Each row below holds a small network's activations on one input, seen along a few directions.
Each table varies a few parts of the input and shows all the possible inputs, shuffled.
A made-up example of a description, with smaller parts first: values(2) and (point or line(9) or (line(4) and ring(8))).
Shared parts are said once, and a part with two or three values counts as separate values.
In the rows, zero is written as 128.

Other details of the inputs vary at random and push rows far along two fixed directions, the same in every table; ignore that.

Rows:
row 1: [114  84 128 103 148  85 113  61  50  90 123 120 115]
row 2: [ 86 122 194 134  72 156 164 126 104  96 126  67 138]
row 3: [146 120 110 119 148 118 123 134 127 125 137 143 131]
row 4: [118  87 113  99 175  67  95  66  96 108 118 134 127]
row 5: [131 137 104 126 145 139 126 120 130 135 134 148 118]
row 6: [140 137 103 121 156 127 103 125 158 150 142 161 120]
row 7: [145 151 125 147 117 141 133 143 160 161 127 143 126]
row 8: [145 134 126 133 117 142 149 138 112 132 137 132 135]
row 9: [125 127 161 141  97 121 155 107  99 104 124 115 119]
row 10: [126 120 127 127 122 134 139 107  88 112 130 129 118]
row 11: [138 149 129 145 124 138 138 136 153 144 119 139 138]
row 12: [143 161 147 153  86 169 174 158 126 130 143 136 137]
row 13: [102  63 149  92 151  52 121  34  13  57 118  99 109]
row 14: [149 150 122 134 121 151 134 154 158 143 138 153 144]
row 15: [ 87 126 155 122  93 145 139 140 118 121 120  90 141]
row 16: [127 136 156 139 102 133 156 111  98 105 113 115 140]
row 17: [149 136  81 117 172 132  98 148 174 156 138 162 106]
row 18: [ 93 120 180 126  84 157 160 137 103  99 138  76 141]
row 19: [145 150 150 149  78 157 159 142 113 123 126 118 140]
row 20: [132 128 164 133  83 136 178 122  67  83 137 103 122]
row 21: [ 91 135 142 122 110 142 127 147 148 141 120  98 137]
row 22: [153 134  82 130 174 118  89 151 199 179 117 163 134]
row 23: [143 127 103 120 154 120 106 129 144 139 119 148 147]
row 24: [ 96 128 150 129 134 134 126 143 158 139 134  98 128]
row 25: [143 130 138 129 108 137 142 141 117 116 127 132 134]
row 26: [140  59  51  68 247  36  33  82 130 123 110 155 137]
row 27: [ 65  98 142 107 117 125 134 100  80  99 128  91 118]
row 28: [ 83 131 146 125 113 130 128 136 138 139 127  99 126]
row 29: [123 140 151 139 101 141 155 107  94 110 134 126 119]
row 30: [146 149 100 142 152 130 107 148 172 162 134 156 125]
row 31: [ 98 143 140 131  96 164 149 169 144 145 140 108 135]
row 32: [139 153 150 149  95 142 152 147 145 135 130 130 114]
row 33: [142 140 142 136 106 135 140 140 135 121 120 125 125]
row 34: [149 117  82 121 179 102  84 134 164 152 114 152 135]
row 35: [152 153  99 132 150 137 107 153 182 161 142 159 110]
row 36: [131 130 141 140 115 122 138 117 114 116 133 127 116]
row 37: [136 135 151 134 103 132 146 128 118 113 112 119 127]
row 38: [131 103 108 115 166  87 105  94  99 107 108 122 140]
row 39: [153 136 107 134 138 141 130 160 152 153 136 151 134]
row 40: [144 133 131 130 119 131 130 144 132 123 121 134 134]
row 41: [135 118  86 118 181 102  86 116 159 152 134 163 122]
row 42: [150 127  91 121 159 121 103 143 148 143 126 151 146]
row 43: [136 159 159 161  73 161 167 140 121 136 138 127 119]
row 44: [147 149 128 143 120 144 129 156 176 154 119 143 126]
row 45: [152 147 122 139 108 154 139 159 143 144 131 141 141]
row 46: [ 94 121 140 126 137 135 116 140 155 141 144 105 125]
row 47: [139 135 131 140 116 131 134 124 133 138 117 128 134]
row 48: [134 129 169 128  84 130 169 118  68  83 131 101 125]
row 49: [ 91 134 150 123  91 154 144 152 126 129 131 100 137]
row 50: [130 125 113 128 156 109 112 111 127 133 128 144 124]
row 51: [133 112 102 115 157 118 113 109 117 117 131 140 113]
row 52: [157 134  93 119 156 119  95 156 174 151 126 152 132]
row 53: [121  86 100 103 176  88 103  79  76 102 122 129 113]
row 54: [108  83 122  95 157  92 119  53  50  80 128 124 118]
row 55: [137 147 147 147 104 141 145 145 148 139 124 135 116]
row 56: [143 148 140 150  94 148 150 142 120 122 123 122 143]
row 57: [ 85 145 154 136  80 164 148 149 134 136 142 102 118]
row 58: [129 127 154 132  94 133 152 110  94 100 124 119 143]
row 59: [146 139 107 140 143 126 109 146 173 164 124 151 122]
row 60: [140 154 115 147 114 161 139 149 143 140 138 145 121]
row 61: [111 135 134 128 124 164 132 175 175 153 150 114 139]
row 62: [144 131 119 128 131 120 119 130 147 129 118 134 131]
row 63: [ 92 120 115 114 150 120 102 141 165 152 117 112 136]
row 64: [ 95 117 127 116 140 146 115 141 154 139 142 112 124]
row 65: [ 94 125 162 130 112 142 137 138 143 128 129  88 135]
row 66: [ 99 150 164 147  85 178 152 164 160 141 152  98 120]
row 67: [130 152 157 155  78 154 164 129 102 116 138 123 119]
row 68: [127  85 122 104 152  85 117  86  57  87 116 116 136]
row 69: [143 135 121 136 125 139 143 144 118 129 134 138 140]
row 70: [144 145 104 142 148 122 113 142 170 159 125 149 129]
row 71: [127 125 146 137 111 131 145 110  91 113 130 123 114]
row 72: [158 125  70 121 185 113  77 155 185 169 119 164 141]
row 73: [129 107 105 109 168 111 108 111 113 118 127 143 111]
row 74: [110 121 124 115 152 134 102 156 172 146 133 107 143]
row 75: [150 146 128 139 119 154 145 170 149 141 138 147 129]
row 76: [119 132 175 150  74 133 178  97  70  90 113  94 133]
row 77: [145 152 142 150  89 154 150 145 139 137 119 127 138]
row 78: [141 149 132 139 119 148 131 147 146 139 136 143 107]
row 79: [136 156 134 150 112 145 141 141 158 151 129 146 130]
row 80: [131 109 119 112 146 110 129 104  93 107 138 135 135]
row 81: [119 109 147 122 125 102 140  80  88  97 117 115 134]
row 82: [134 116 125 122 134 105 123 110 124 117 117 124 121]
row 83: [146 143 115 132 132 142 130 147 144 141 131 149 145]
row 84: [130 117 129 124 147 105 116 113 115 120 126 134 110]
row 85: [ 83 111 114 106 156 107  94 125 142 143 131 113 120]
row 86: [136 135 138 126 120 126 134 119 114 119 137 128 105]
row 87: [142 121 126 120 125 119 128 126 114 110 131 131 135]
row 88: [111  71 128  88 166  63 103  42  52  77 105 114 139]
row 89: [143 131  94 133 164 115  98 135 160 160 132 154 118]
row 90: [142 117  98 119 163 101  97 122 160 140 116 145 128]
Each input here is: line(9) and (values(2) or ring(8)).
The inputs of row 46 and row 61 match in every part but the line(9) part. If row 43 is changed in the same way as row 46 into row 61, which row does it become?
> row 8
The inputs of row 63 and row 28 match in every part but the line(9) part. If row 22 is changed in the same way as row 63 into row 28, which row does it become?
> row 59
The inputs of row 1 and row 19 match in every part but the line(9) part. If row 86 is changed in the same way as row 1 into row 19, which row does it become?
> row 52
Which other rows does row 89 become when the ring(8) part takes its other values? List them by row number.
> row 13, row 30, row 36, row 41, row 43, row 50, row 84
List by row number the other rows that have the line(9) part in common with row 10.
> row 5, row 17, row 27, row 51, row 53, row 54, row 60, row 64, row 73
Which other rows does row 57 become when the values(2) part takes its other values? List them by row number.
> row 66
Which other rows does row 16 become when the ring(8) part takes its other values? List them by row number.
> row 33, row 34, row 37, row 38, row 62, row 77, row 88
